Each row below is a small network's average activation on inputs in which a field has the value named, seen along a few directions.
Values that are neighbours, or in one group, have similar rows; names and order tell nothing.
In the rows, zero is written as 500.
Strong random noise was added to every row along 4 fixed directions; ignore it. To show where, here is one row again and again, with new noise each time:
[538 635 360 636 297 472 452 421 513 354 525 492 520 658 565 460 480]
[298 356 370 516 408 378 356 521 391 468 348 177 515 430 761 544 527]
[293 388 510 504 525 389 491 510 392 551 494 494 533 514 524 499 602]
[543 393 398 381 263 337 365 472 389 495 343 269 502 408 688 526 408]
[237 464 380 608 499 472 400 554 490 393 430 173 516 460 707 479 579]
[510 536 445 536 355 417 483 437 451 461 521 563 524 604 503 474 503]


H, 12 values:
h5: [594 429 500 501 495 478 426 470 391 566 468 436 536 496 599 608 477]
h8: [824 507 524 297 333 469 609 346 447 606 503 755 506 427 358 579 224]
h12: [684 509 481 385 302 414 406 499 463 467 424 405 475 444 576 443 420]
h2: [719 644 661 410 700 668 614 588 718 485 605 549 455 378 288 406 478]
h4: [745 752 552 356 350 548 540 518 667 376 608 472 471 420 336 284 370]
h3: [504 437 524 513 612 572 472 547 465 559 430 365 495 425 609 607 503]
h1: [612 638 532 566 471 543 450 526 530 452 562 437 495 543 542 483 499]
h6: [892 473 366 530 192 390 466 303 373 552 382 866 452 746 519 709 359]
h9: [493 504 533 500 635 634 578 557 648 494 518 575 454 474 378 471 527]
h10: [718 756 693 337 597 616 529 635 751 425 652 414 449 345 286 226 467]
h7: [464 356 284 652 312 461 461 299 334 551 367 708 549 722 669 753 403]
h11: [490 589 360 599 499 664 511 489 694 347 458 403 454 507 557 501 422]
H is arranged as a line.
Q: A walk along H starts at h8 and steps to its neighbour h7. Put h2, h1, h6, h10 in the order it reaches them.
A: h6, h2, h1, h10
Q: List every value one step from h4, in the order listed.
A: h12
Q: What is the length, in steps, of the shortest route from h3 to h9?
A: 3

L, 9 values:
l3: [588 590 443 502 303 425 469 371 447 422 564 562 574 646 478 421 458]
l1: [495 494 290 592 459 603 394 516 577 339 336  42 467 360 810 635 403]
l9: [516 509 462 776 464 471 439 437 380 507 566 721 552 809 592 581 631]
l6: [732 459 571 315 521 502 480 565 593 534 424 447 440 387 421 450 478]
l5: [645 544 364 418 314 553 459 423 545 397 419 240 513 342 631 506 233]
l2: [202 524 397 748 538 448 374 557 385 448 477 284 497 569 750 528 619]
l4: [316 234 687 190 723 452 658 577 481 756 446 665 472 257 290 540 532]
l7: [287 228 770 200 631 315 662 571 370 768 552 847 484 379 165 427 643]
l8: [845 723 533 512 413 581 483 476 588 460 550 579 486 578 458 487 383]
L is arranged as 3 separate groups.
Q: Which other values are in the same group as l5? Give them in the order they are listed.
A: l1, l4
Q: Which other values are in the same group as l3? Give them in the order they are listed.
A: l2, l7
